Each row has a name. Each piece below is followed by the name of the row it came from, unless a question asks for something else. Each question is about the rows just above it. Places in a row count from 0.

Toka: [138 117 154 100 105]
luga: [117 108 130 120 110]
Fofov: [ 81 121  50 167 149]
Which row holds these entries in another order? [ 81 149 167  50 121]	Fofov
Where in the named rows is [50]?	Fofov, 2

noz: [189 126 207 125 185 160 142 137 182 185 126 120 142 170 128 165 115  45
 170 112 121 146 166 193  96  79  41 146  81  49 105 163  42 174 110  80
 133 141 155  90 123 163]
Mebo: [134 165 127 119 136 116 118 123 141 138 105 100 144 111 186 132 145 118
  81 129 157 135 123 146 128 152 111 127 129 127 143 124 125  98 152 126
 108  93 122  96 126 135]
tos: [145 129 146 128 158 141 136 131 143 147 125 125 138 146 120 148 114  94
 137 116 132 136 136 155 122 113  94 143 111 116 119 130 101 140 136 113
 126 125 141 114 129 148]
tok: [ 94 165 144 120 130  71 164 146 145 122 136 131 124 138 126 135  73 182
 136  87 171 149  66 101 144 143 182 154 134 115 104 166 144 126 150 103
 102  81 143 127 142 139]
pumov: [ 96 127  81 126 128 123 132 124 105 111 129 136 134 123 111 127 118 146
 100 118 141 122 116 119 152 143 152 135 144 186 135  93 157 108 165 145
 125  98 127 139 129 126]
[134 165 127 119 136 116 118 123 141 138 105 100 144 111 186 132 145 118
  81 129 157 135 123 146 128 152 111 127 129 127 143 124 125  98 152 126
 108  93 122  96 126 135] is in which row?	Mebo
Which row holds these entries in another order? [ 81  93  96  98 100 105 108 111 111 116 118 118 119 122 123 123 124 125
 126 126 127 127 127 128 129 129 132 134 135 135 136 139 141 143 144 145
 146 152 152 157 165 186]	pumov

mimo: [ 91 127 136  87 164 137 204  20  91]
vom: [164  87 136  92 137  91 127 204  20]
pekef: [ 99 100  92 115 169 231  72 136 131]
Bama: [136  71  80 151 164 195  43 187 158]
zepe: [ 85 104 104  95  53 231 125  74 110]
kove: [146 166 158 137 101  57 149 146 128]
Where in the named rows is [71]?	Bama, 1
Put [ 91  20 204 137 164  87 136 127  91] back in order: which row is it?	mimo

Saza: [200 178 159 181  90 114 139 142 139]
Vazel: [171 103  44 168 127 138 139 126  35]
bomo: [ 35 127  44 171 167 139 103 126 126]
[127 138  44 168 171  35 139 126 103] is which row reordered?	Vazel
Where in the named rows is [181]?	Saza, 3

Biv: [138 128 126 113 152 162]
Fuvun: [143 128 125 106  84 171]
mifib: [ 90 125 136 165  59  82]
Mepaf: [119 127 130 131  21 131]
zam: [137 163 126 115 160 160]
lefe: [ 95 125 135 159  48  90]
nubes: [128 162 126 152 139 113]
Tupe: [ 79 125 138 178  98  63]
saf: [132 128 127 117  31 153]
Which row holds these entries in another order? [ 84 106 125 128 143 171]	Fuvun
Where in the named rows is [132]?	saf, 0
Row and place of [130] in the named rows:	Mepaf, 2
Which row holds these entries in another order? [126 113 152 128 138 162]	Biv
[ 63  79 125 138 178  98] is which row reordered?	Tupe

sero: [184  58 153 111]
lasor: [ 78 115 119 177]
sesuk: [203 125 104 177]
foz: [160 148 102 169]
lakon: [165 178  35 133]
buri: [144 104  59 135]
Sor: [129 166 134  79]
dogif: [141 187 123 161]
Put [ 59 104 135 144] back in order: which row is it?	buri
Where in the named rows is [134]?	Sor, 2

refif: [129 118 125 116 142 118 151 150 129 125 139 171 117 139 126 121 124 126
 118 116 161 106 170 138 160 123 130 174 113 140 130 129 111 147 106 123
 124 142 140 116 128  91 100  99 134 120 138 155 116 138 108 141 137 113
 128]
bunol: [125  99 116 123 118 155 129 129 100 124 116 138  91 106 108 126 117 142
 125 140 116 120 138 170 121 142 137 130 111 118 174 128 161 113 128 113
 160 106 172 139 118 151 147 141 150 126 130 124 139 140 123 116 134 129
 138]
lor: [133 171 160 209 128 129 119 162 139 139 129 126 143 109 130 119 127 126
 143 143 123 126 128 124 114 121 135 173 129  77 127 115 145 117 127 150
 117 191 171  90 106 131 113  98 119 127 100 136 154 119 112 151 119 133
 155]
[ 91  99 100 106 106 108 111 113 113 116 116 116 116 117 118 118 118 120
 121 123 123 124 124 125 125 126 126 128 128 129 129 129 130 130 134 137
 138 138 138 139 139 140 140 141 142 142 147 150 151 155 160 161 170 171
 174] is which row reordered?	refif
[173] is at row and place	lor, 27
Put [151 147 141 150 126 130 124 139 140 123 116 134 129 138 125  99 116 123
 118 155 129 129 100 124 116 138  91 106 108 126 117 142 125 140 116 120
 138 170 121 142 137 130 111 118 174 128 161 113 128 113 160 106 172 139
 118] back in order: which row is it?	bunol
[125  99 116 123 118 155 129 129 100 124 116 138  91 106 108 126 117 142
 125 140 116 120 138 170 121 142 137 130 111 118 174 128 161 113 128 113
 160 106 172 139 118 151 147 141 150 126 130 124 139 140 123 116 134 129
 138] is in which row?	bunol
Row and place of [112] in the named rows:	lor, 50
[155 129 129 100 124 116 138  91 106 108 126 117 142 125 140 116 120 138
 170 121 142 137 130 111 118 174 128 161 113 128 113 160 106 172 139 118
 151 147 141 150 126 130 124 139 140 123 116 134 129 138 125  99 116 123
 118] is which row reordered?	bunol

Suru: [ 86 155  93 110]
fosu: [160 149 144 163]
nesad: [ 95 107 119 127]
viz: [ 60 103 161 156]
zira: [118 161 103  90]
kebu: [177 165 162 181]
bupo: [159 155  93  86]
gonu: [198 161 165 175]
[163 144 149 160] is which row reordered?	fosu
Where in the named rows is [119]?	nesad, 2
[181] is at row and place	kebu, 3
[ 86  93 155 159] is which row reordered?	bupo
[162] is at row and place	kebu, 2
Row and place of [160] in the named rows:	fosu, 0

muka: [172 151 126 160 105  76 161 161]
miz: [172 160 151 105 160 126  76 161]
suz: [161 172 105 161 151  76 161 171]
Revu: [126 172 151 159 105 161 161  76]
Row and place of [171] in the named rows:	suz, 7
Which row holds these entries in another order? [ 76 161 161 172 151 126 160 105]	muka
Which row holds [172 160 151 105 160 126  76 161]?	miz
[105  76 161 161 172 151 126 160] is which row reordered?	muka
Put [ 76 161 105 161 126 151 160 172] back in order: which row is it?	muka
Put [ 76 105 126 151 160 161 161 172] back in order: which row is it?	muka

kekes: [ 78 158  75 156 129 124  49 115 190 137]
sipu: [109 182 124  20  82  86 103 157 167 125]
lup: [ 78 158  75 156 129 124  57  96 154 128]
Nugo: [132 139  75 163 216  89 175 161 141 129]
Moli: [139 176 141 161  89 132  75 163 216 129]
saz: [ 78 128  75 154 129 157 124  96 158  57]
[167 125 109 182 124  20  82  86 103 157] is which row reordered?	sipu
Which row holds these entries in another order? [129 216 163  75 132  89 161 141 176 139]	Moli
Put [161 141 129 132 139  75 163 216  89 175] back in order: which row is it?	Nugo
[128 129 158 156  75 154  57  78 124  96] is which row reordered?	lup

Tiv: [100 173 116  86 130]
pefak: [100  86 115 130 173]
Reki: [100  86 153 130 173]
Row and place of [116] in the named rows:	Tiv, 2
Which row holds these entries in another order? [173 130 115 100  86]	pefak

Nomev: [ 62  67 127 173 197 191 175 147 125 137]
loko: [145 135 130  66 126 173  96 126 128 129]
Katu: [ 83  84  88 124 183 212 142  96 126 135]
lazi: [191 173 125 137  67 175  85  62 197  72]
Baren: [158 146 139  65 112 152  92 132 128 127]
boma: [ 92 112 158 126 146 152 139  65 128 132]
Loba: [132 125 120 184 118  56 166 118 127 130]
Where in the named rows is [83]?	Katu, 0
Which row holds these entries in another order? [ 62  67 125 127 137 147 173 175 191 197]	Nomev
[84] is at row and place	Katu, 1
Where in the named rows is [184]?	Loba, 3
Where in the named rows is [145]?	loko, 0
Put [ 65  92 112 127 128 132 139 146 152 158] back in order: which row is it?	Baren
[125 137  67 175  85  62 197  72 191 173] is which row reordered?	lazi

tadum: [ 69 231  29 173]
Fek: [123 138  98 102]
patak: [123 101 138  98]
[ 98 102 138 123] is which row reordered?	Fek
Which row holds these entries in another order? [102 123 138  98]	Fek
Put [101 138  98 123] back in order: which row is it?	patak

nev: [138 184  47 110 193 140  87  62 141 195 185  52 138 108 200 153 143  73
  32  98 192 151]
befi: [141 185  98 192  87 196 184 138 138  73  52  47 151 110 140  62 195 200
 184  51 180 220]
zaz: [141 185  98 192  87 143 153 138 138  73 193  47 151 110 140  62 195 200
 184  51 108  32]
The row with [138 184  47 110 193 140  87  62 141 195 185  52 138 108 200 153 143  73
  32  98 192 151] is	nev
Put [ 47  51  52  62  73  87  98 110 138 138 140 141 151 180 184 184 185 192
 195 196 200 220] back in order: which row is it?	befi
Put [ 32 108  51 184 200 195  62 140 110 151  47 193  73 138 138 153 143  87
 192  98 185 141] back in order: which row is it?	zaz
Row and place of [180] in the named rows:	befi, 20

Lupit: [111 125 133 143 120 137 142]
digi: [115  99 125  99 138 118 116]
kenu: [143 142 125 111 133 136 120]
dupev: [111 133 142 120 143 135 125]
buku: [127 121 168  36 113 113 102]
dazu: [ 80 138 132 124 140 109 154]
feku: [149 118 118  92 114 108  75]
Pako: [158 105 151 122 151 153 133]
rosil: [ 36 113 113 120 127 102 168]
Which row holds these entries in another order? [124 140 109 154  80 138 132]	dazu
[111 120 125 133 137 142 143] is which row reordered?	Lupit
Row and place of [92] in the named rows:	feku, 3
Row and place of [158] in the named rows:	Pako, 0
Which row holds these entries in another order? [127 113 120  36 102 168 113]	rosil
Where in the named rows is [137]?	Lupit, 5
[111 120 125 133 136 142 143] is which row reordered?	kenu

Ripog: [125 136 131 142 125 145 122 120 135 128]
fedad: [126 111 130 144 145 127 132 120 138 132]
Komak: [132 145 125 144 111 132 127 138 137 130]
[128] is at row and place	Ripog, 9
[130 137 138 127 132 111 144 125 145 132] is which row reordered?	Komak
Row and place of [137] in the named rows:	Komak, 8
Where in the named rows is [142]?	Ripog, 3
Where in the named rows is [131]?	Ripog, 2
The row with [125 136 131 142 125 145 122 120 135 128] is	Ripog

lomip: [164 158 228 104]
nugik: [139 142 126 139]
ruz: [148  96  81  23]
sobe: [139 142 126 142]
pimen: [ 93  65 100  48]
genon: [ 96  81  22 148]
Vaf: [126 139 142 143]
niru: [104 122 149  79]
gaz: [139 142 103  51]
zelu: [139 125 140 142]
Nolo: [134 175 151 190]
Where in the named rows is [23]?	ruz, 3
Put [142 126 142 139] back in order: which row is it?	sobe
Put [139 139 142 126] back in order: which row is it?	nugik
Put [ 51 103 139 142] back in order: which row is it?	gaz
Where in the named rows is [164]?	lomip, 0
[148  81  96  22] is which row reordered?	genon
[103] is at row and place	gaz, 2

badel: [131 141  98 115 120 124 152 137  85 122 193 182 164 131 127 101 153]
biti: [122  70 172  79 147  49 208  80  87 136 142 147 148 208 176 121 128]
Kagab: [146  87 208  49  70 136 148 122 128 176  79 147 172 208 142 121  80]
tomu: [ 89 197 143 101 134 211 173  86 115 142 146 135 128 171 131 131 121]
Pim: [ 92 102 149 170  86 142 100 135 170 126 112 101 127 103  93 138 138]
dud: [138  93 126 103 142 100 170  92 102  86 127 170 136 101 138 112 149]
[148 208 176 121 128 122  70 172  79 147  49 208  80  87 136 142 147] is which row reordered?	biti
[149 112 138 101 136 170 127  86 102  92 170 100 142 103 126  93 138] is which row reordered?	dud
The row with [138  93 126 103 142 100 170  92 102  86 127 170 136 101 138 112 149] is	dud

Reko: [ 90 176 191 102  99  82  55 103 122  88 181 123 120  98 160  90  67  94
 155 136 125  80  91  91 144 120 140 123 119 132 135 186  92 147]
Duvik: [ 84 163 182 129 129 152 114  84 147 162 162 132  76 126 178  72  40  98
 131  98 101  76 117  91 114 132 128 141  83 140 152 181  95 132]
dudo: [147 134 132 155 161 134  81 155 156  75 193 138 137 120 137 181  89  90
 112 125 174 160 114 129  58 108 152 140  93 140 160 141  50 124]
gile: [ 90  99 131 162 158 140  94 140 136 165 217 169 102 103 136 185  94 101
 101  77 147  64 164 143 115 137 142 134  85 129 186 155  86 136]
bod: [ 96  83  75 120 127 121 104  89 203 161 113 168 123 146 185  80  62 110
 109  84 135  69 111  79 100  84 123 109 107 119 150 131 103 162]
Zit: [106  74  87 147 169  99  94 128 162 176 194 176 114 134 136 197  94  91
  78  85 140  74 137 119  93  90 124 116 103  99 162 152 106 152]
Rinav: [105 142  81 186 148 130  77 146  89 117  80 167 188 171  98 144 109 118
 153 137  77 128 110 116 119 111 151 134 161  30  98 121 161  86]
Beto: [105 116 171 161 110 135 121 153 161  86 128 119  81 142 109  89  98 144
 118 111 188  30 117  77 137 146 186 148  80 130 167  98  77 151]
gavu: [103 130 121 101 114 121  93 126 129 167 207 150 118 165 141 110  57 109
 109 118 131  36  79  82 131 139  89 127 136 119 126 210 156 124]
kef: [111 126 118 152 129 203  91 141 174 128 142 150 106  85 183  96  79 113
 163 113 141 105 120  75  70 132 161 136  55 117 153 103  81 178]
Row and place of [87] in the named rows:	Zit, 2
Which row holds these entries in another order? [161  77  89 144 116 135  98 117 142 186  98 146  30 137 105 167 110 130
  77 121 151 111 188 148 153 118 109 128  81 161  80  86 171 119]	Beto
Row and place of [92] in the named rows:	Reko, 32
[151  77  98 167 130  80 148 186 146 137  77 117  30 188 111 118 144  98
  89 109 142  81 119 128  86 161 153 121 135 110 161 171 116 105] is which row reordered?	Beto

mosus: [138 137  69 161 204  95 168 124  56 169  87]
revi: [122 128 158  93  61 136  85 150 235 102 156]
zuza: [ 96 119 199  73  57 135  97 120 196  82 159]
gusiz: [165 136  84 163 141 156 110 163 156 168 123]
geve: [119 113 153  98  76 122 107 138 214  95 140]
futuf: [143 148 197 159 126 218 128 168  62 132 105]
gize: [111 115 124  88 108  99 137 131 149  85 125]
bala: [161  87 168 137 204 138 168  95  69 128 124]
Rap: [ 93 235 128 122  61 150 156 159  85 102 162]
tukod: [159 131 148 197 168 143 105 126  62 218 128]
guz: [127 124 115 105 114 121 121 146 158 116 127]
Put [121 121 146 158 116 127 127 124 115 105 114] back in order: which row is it?	guz
[ 61  85  93 102 122 128 136 150 156 158 235] is which row reordered?	revi
[ 56 169  87 138 137  69 161 204  95 168 124] is which row reordered?	mosus
Where in the named rows is [165]?	gusiz, 0
Where in the named rows is [162]?	Rap, 10
[ 62 105 126 128 131 143 148 159 168 197 218] is which row reordered?	tukod
Put [218 128 159 131 148 197 168 143 105 126  62] back in order: which row is it?	tukod

Zeg: [127 190 137 130 134 130 129 130]
kesi: [128 151 131 147 129 224 143 198]
Mige: [128 151 131 147 129 144 127 130]
Nez: [128 173 133 130 132 128 129 133]
tivop: [127 190 137 130 134 130 129 131]
Which row holds [127 190 137 130 134 130 129 131]?	tivop
Which row holds these entries in another order? [130 129 130 134 130 137 190 127]	Zeg

Nir: [125  88 155 177 137 138 121  58 177 133 115  67  74 155 121]
Tatul: [ 77 142  73 171 109 131 126 139 104 146 104 118 156 123  87]
mon: [102  92 118 141  83 142  65 131 135 172 126 106 130 187 107]
lud: [ 80 146  53 147 144 153 108 139 128 171 147  94 108 166 148]
Vudu: [107 179  73 111 143 133 137 143  97 127 123  98 105 160  90]
dumi: [115 156 114 111 113 192  79 111  72 133 129  78 150 193 138]
Fise: [111 156 129  79  79 115 133 193 111  72 138 150 113 192 114]
[53] is at row and place	lud, 2
[130] is at row and place	mon, 12
[ 90 107 179  73 111 143 133 137 143  97 127 123  98 105 160] is which row reordered?	Vudu
[193 115 111 133 156 129  79 113 192 138 150  78 114 111  72] is which row reordered?	dumi
[148] is at row and place	lud, 14
Which row holds these entries in another order? [138 115 156 114 111 113 192  79 111  72 133 129  78 150 193]	dumi

vub: [163 122 136 186 142 106 139 126  88 114 152 126 156 138 110 121 109 124
 116 142  91 121 125 109 127 141 118 137 156 125 123 181 101 156 135 170
  89 152 124 146 142 114]
sadu: [131  84 170 144 131 122  91 124 154 154 125 113 128 149 130 124  85 127
 126 146 119 150 153 126 102  93 133 130 122 129 143 112 147 115 113 137
  75  74 140 121 154 128]
ves: [187 130 115  86  99 153 129 127 139 160 119 126 148 110 123 142 119  83
 133 118 168 154 154 122 123 108 116 123 150 134 141 138 131 126 127 138
 129 154 129 176 123 133]
sunod: [ 74 133 137 147 154 154 113 124 144  84 119 121  85 149 130 115  75 124
 127 150 170 128 122 127 130  91 143 122 112 153 154 129 128 131 102  93
 125 113 131 126 140 146]
rut: [161 129 111 223  97 134 134 119 124 132 126 133 141 162 107 158 156 185
 110 139 108 143  97 145 146 147 111 130 101 129 132 140 130 130 171 157
  93  92 128 126 115 148]
sabe: [146 120 147 172 144 129 147 128 102 107 114 119 133 139 125 118 152 111
 121 139 101 164  93 116 226  57 141 135 131 154 118 137 144 136  83 106
 167 120  91 138 123 113]
[122  91 124 154 154 125 113 128 149 130 124  85 127 126 146 119 150 153
 126 102  93 133 130 122 129 143 112 147 115 113 137  75  74 140 121 154
 128 131  84 170 144 131] is which row reordered?	sadu
Which row holds these entries in another order? [ 91 143 102 140  93 113 128 146 127 149 154  74 122 124 112 126 129 153
 127 154 131 137 124  75 170 122 133  85 144 121 113  84 119 130 128 125
 130 147 115 131 150 154]	sunod

zaso: [176  80 175  87 114 113 107]
Reni: [ 89  90 175  87 114 113 107]
Bev: [194  72 172  96  96 101 110]
suri: [198 122 175  63  89  78 129]
Dalep: [154  90 150  36 140  86  93]
selel: [151  90 150  36 140  42  93]
Where in the named rows is [122]?	suri, 1
[80] is at row and place	zaso, 1

ligo: [164 186 139 122]
pama: [106 182 105 146]
sisas: [105 182 146 107]
rog: [122 139 164 187]
baf: [187 122 164 138]
[138 187 122 164] is which row reordered?	baf
[164 187 122 139] is which row reordered?	rog
[187 164 139 122] is which row reordered?	rog
Which row holds these entries in another order? [164 186 122 139]	ligo
Put [122 138 164 187] back in order: which row is it?	baf
Which row holds these entries in another order? [107 146 182 105]	sisas

